Read these off the grid that follows.
1) Read off the entry just right of -7.8.
2) Read off the smallest entry.
3) Read off the entry just left of -4.6.
4) Read off the centre entry.
5) Read off the entry just left of 2.8.
6) Read off the entry just left of 14.7.
[[-19.7   2.9  -8.0  37.5  45.1  12.2 -52.9  -4.6 -28.5 -12.3  25.9  -3.7
   -1.7]
 [-19.4  13.7  11.1   5.8 -23.9 -10.3   3.0  12.1   7.1  17.9  23.6 -25.4
   -2.3]
 [-10.1   5.6  17.9  -9.4  21.8   0.9  -9.7  -3.2   0.7 -13.0  -3.8  28.0
    6.1]
 [ -8.1  30.2  26.1 -45.7 -13.4   4.5   1.8  14.6  16.1  -8.2 -13.3  13.6
    6.4]
 [ 28.7  -5.1  24.1  -7.8   3.1 -28.8  36.1  30.6  51.6  37.3 -63.2 -11.3
   -2.6]
 [-12.9  21.3  37.1 -57.2  -2.9  22.6 -19.4   6.2  11.6   2.8 -12.7   2.3
   14.7]
 [-12.4  65.3  30.1 -54.6 -47.6   1.0   0.9  32.3  23.3  -7.0  -0.8  -9.4
    9.5]
 [ 52.2  45.4 -30.6   3.8 -24.1  -4.5  -7.2  30.1   5.5 -24.2 -24.0 -19.5
    4.7]
 [  8.3 -10.0 -28.7 -46.1 -15.7  25.1  24.9 -16.7 -25.0  -2.7  -4.5  13.7
    1.8]]
1) 3.1
2) -63.2
3) -52.9
4) 36.1
5) 11.6
6) 2.3

Questions about the array below.
1) The entry just left of 33.3?
2) The entry just left of the smallest entry?
[[ 42.5  28.9  44.4 -62.0 -49.9 -30.0  29.8  62.2  37.7 -49.1 -22.0  40.8
  -29.9 -32.8  46.9]
 [-43.1 -10.1 -44.9   7.4  57.8  42.7 -39.9 -12.4 -40.2  10.0 -19.7 -41.0
   44.2  44.4 -44.9]
 [ 39.1   7.3  38.7 -51.1 -58.4 -36.5  35.7  61.8  38.0 -51.9 -27.8  36.8
  -33.0 -34.8  39.3]
 [ 43.5 -22.2  40.3  57.6 -52.2 -34.7  45.9 -58.8  42.6  24.8  37.6  42.1
  -39.0 -32.8  39.8]
 [-28.7  31.8 -24.6 -54.1  45.4  33.2 -37.4  59.9 -31.1 -36.1 -44.7 -28.7
   37.9  27.7 -19.7]
 [ 48.6 -11.6  47.6  61.6 -38.2 -28.8  51.5 -64.8  43.9  45.2  49.5  45.2
  -36.6 -26.3  47.0]
 [ 43.9  24.8  45.3 -44.9 -55.0 -40.2  39.1  49.9  40.4 -33.0  -5.7  42.2
  -40.1 -39.7  47.0]
 [-45.0 -30.9 -47.2  48.7  44.6  26.5 -41.6 -56.2 -43.8  40.4  22.8 -43.5
   26.6  26.6 -49.4]
 [-28.0  34.0 -24.0 -58.9  50.4  39.8 -40.1  62.6 -30.1 -40.3 -37.9 -28.1
   42.0  35.7 -22.2]
 [ 30.3 -32.8  30.3  53.1 -59.2 -42.7  33.2 -54.8  33.3  23.4  34.9  31.1
  -45.8 -42.2  28.6]]
1) -54.8
2) 51.5

Read these off the grid that follows.
1) Read off the entry directly below -2.6.
2) Read off the last entry, reading row by row.
3) Read off the entry just left of -7.7.
4) Read off the bottom-left entry.
5) Read off the entry just left of -45.7.
6) Read off the entry directly above -45.7.
7) Read off the entry directly below 14.6.
8) Read off the entry just left of -14.9.
[[ 23.1  -6.8  14.3 -24.3   4.3  55.5]
 [ 30.5 -50.1 -35.9   7.4 -18.2  -2.6]
 [ 29.8  -7.8  13.7 -28.2   6.9  58.4]
 [-40.2 -27.8 -14.9  39.0 -38.2 -15.5]
 [-28.2 -32.9 -20.0  34.8 -35.6 -15.3]
 [ 19.9  -3.8  17.6 -24.5   4.6  57.8]
 [ 35.4 -45.7 -30.4   0.1 -13.2   7.0]
 [-50.0   8.0  26.3  15.5 -21.5  30.1]
 [ 19.9  -7.3  13.5 -21.5   2.5  52.7]
 [ 30.2 -49.1 -34.7   6.7 -17.7  -1.3]
 [ 19.4  -7.7  13.0 -20.8   2.0  51.8]
 [ 14.6  -6.7  13.8 -18.3   0.4  50.3]
 [-53.8   7.4  25.3  18.7 -23.6  26.8]
 [ 17.9  -7.0  13.6 -20.3   1.6  51.8]]
1) 58.4
2) 51.8
3) 19.4
4) 17.9
5) 35.4
6) -3.8
7) -53.8
8) -27.8

grid =
[[-12.3  12.0  -1.6  22.4 -22.2 -19.7 -21.3  11.3  27.1  11.2  -1.7  -3.0
   -6.0 -10.6  19.4]
 [  4.4  10.8   3.9 -10.3   7.4  14.6  22.7   2.4 -25.1  31.5  -2.6   2.7
   19.4 -19.2 -12.8]
 [-18.2   8.8   2.3  11.7 -25.1 -17.5 -21.1   2.9  20.9   6.3   7.4  10.5
   -5.6 -12.9  50.3]
 [-15.8  12.4  15.5  23.7 -13.1 -17.8 -18.5   6.7  20.3   5.1  10.6   0.9
   -4.1 -12.9  28.0]
 [-35.5   0.1  -5.8   0.0   0.8 -18.7  14.7  31.8   6.9  -2.9 -34.8  -6.5
   -7.7  -2.0 -13.5]
 [-24.8  -4.7 -10.6  -7.1   0.2 -17.3  34.1  18.4  11.6  -1.9 -40.0  -5.8
  -10.0 -11.6 -13.2]
 [-17.4  13.3  18.0  25.0 -17.6 -19.6 -19.7   4.7  20.7   2.0  12.8  -3.4
   -1.8 -10.6  26.0]
 [-39.7  -7.8  -1.5  -2.6   1.2 -20.1  17.4  24.2  11.3  -3.6 -36.3  -7.6
   -9.1  -1.9 -11.2]
 [-15.6  13.3  -2.5  19.5 -25.8 -19.3 -14.3   7.5  28.7   3.2   8.3   2.4
   -8.3 -12.0  29.2]
 [-25.1  -5.0  -9.4  -8.7  -3.7 -17.7  26.8  22.2  10.1  -3.0 -37.0  -5.3
  -10.6 -10.7 -13.7]
 [  7.8  13.5   7.5  -1.4   5.9   6.3  14.7   6.4 -30.7   9.5   3.6   6.9
   25.0 -23.2 -14.1]
 [-17.0  10.5   3.0  11.7 -25.1 -18.1 -21.5   3.6  17.6   2.8   8.8  11.3
   -5.4 -16.0  45.6]
 [ -0.9  13.0   4.1 -13.0   8.1  25.2  27.8   2.4 -23.1  26.6  -2.2  -0.3
   32.7 -18.0 -13.3]
 [  7.0   5.5   6.5 -15.0   6.7  14.1  -3.1   0.7 -22.5  11.2   1.9   3.8
   13.3 -11.4 -15.4]]
Read off the entry just right of -14.3.
7.5
Read off the entry just right of 12.4.
15.5
The entry just right of -21.1: 2.9
Read off the entry just left of 0.2.
-7.1
Read off the entry just left of -5.4.
11.3
Read off the entry just left of the largest entry.
-12.9
Read off the third entry in reading order.
-1.6
Read off the first entry in reading order.
-12.3
Read off the second largest entry.
45.6
The 3rd largest entry -> 34.1
The entry just right of 3.8 -> 13.3
The entry just left of the smallest entry: -1.9
The entry just right of the smallest entry: -5.8

Questions about the array below.
1) Read off the entry just right of -26.4.
2) Read off the centre entry.
3) Read off the entry just right of the centre entry.
4) Read off the entry just left of -39.1.
5) Read off the entry just right of -24.4.
[[-29.3, 12.2, -36.0, 36.5, 0.2], [27.3, 12.8, 10.7, -26.4, -19.5], [22.1, -6.7, -5.6, 16.2, -18.6], [5.0, 23.8, -20.9, 11.7, -16.8], [14.8, 38.9, -24.4, -9.2, -36.5], [9.3, -28.7, 26.9, -24.2, -14.2], [43.2, -38.3, -39.1, -8.5, 26.0], [-29.6, 14.0, 11.1, -29.4, 20.8], [-11.0, 25.1, -19.2, 8.5, 20.2], [19.8, -43.3, 36.4, -25.2, -31.4], [22.2, -18.9, 41.4, -22.0, 20.0], [55.4, 24.4, 51.4, -34.0, 12.6], [-19.5, 26.1, -15.5, 0.1, 27.7]]
1) -19.5
2) -39.1
3) -8.5
4) -38.3
5) -9.2

arr =
[[81, 60, 42, 27, 45, 54, 43, 20, 58, 16, 59],
 [70, 70, 57, 55, 54, 56, 49, 26, 29, 61, 19],
 [89, 81, 48, 48, 48, 71, 48, 29, 31, 57, 25],
 [50, 50, 51, 40, 48, 45, 47, 28, 41, 46, 33],
 [90, 78, 62, 42, 43, 75, 36, 10, 42, 58, 21],
 [66, 65, 55, 56, 54, 50, 48, 28, 29, 55, 24],
 [68, 52, 54, 29, 34, 60, 27, 15, 56, 36, 42],
 [60, 51, 51, 30, 38, 56, 36, 20, 52, 39, 40]]
Report the top entry of the column that holds the largest entry.
81
The bottom-right entry is 40
The smallest entry is 10
The smallest entry in the last column -> 19
The largest entry in the last column: 59
The smallest entry in the first row is 16
The fourth entry in reading order: 27
The smallest entry in the last row -> 20
The entry in the bottom-left corner -> 60
Report the second-last entry, reading row by row.
39
Report the 5th-last entry, reading row by row.
36
Report the entry directly above 33.
25
The second entry, reading row by row is 60
The largest entry in the first column: 90
The entry just left of 25 -> 57
Report the entry just right of the smallest entry.
42
Report the entry just left of the smallest entry.
36
Report the entry just right of 34.
60
The entry directly below 66 -> 68
The 2nd largest entry is 89
Report the top entry of the column that holds the smallest entry.
20
Report the second entry on the diagonal from the top-right corner.
61
The third entry on the diagonal from the top-right corner -> 31
Report the entry directly below 71.
45
Report the entry just left of 62.
78
The third entry in reading order: 42
Report the last entry in the row that holds the largest entry.
21
The fifth entry in reading order -> 45
Report the smallest entry in the first column.
50

Read these off the grid that follows.
1) Find the entry just right of the largest entry.
2) Find the entry just left of 44.8.
[[ 47.3  46.9  44.5  46.5  38.9  46.8  47.3  45.0  46.2  44.8  48.6  45.8
   47.4]
 [  1.6  46.7  10.2  25.2 -16.3   6.8   3.6   1.9  47.7   7.7  48.8  38.2
    1.3]
 [ -9.1  46.7  -2.2   8.6 -25.4 -18.7  -8.4 -19.3  25.7 -23.3  45.8   8.4
  -11.2]]
1) 38.2
2) 46.2
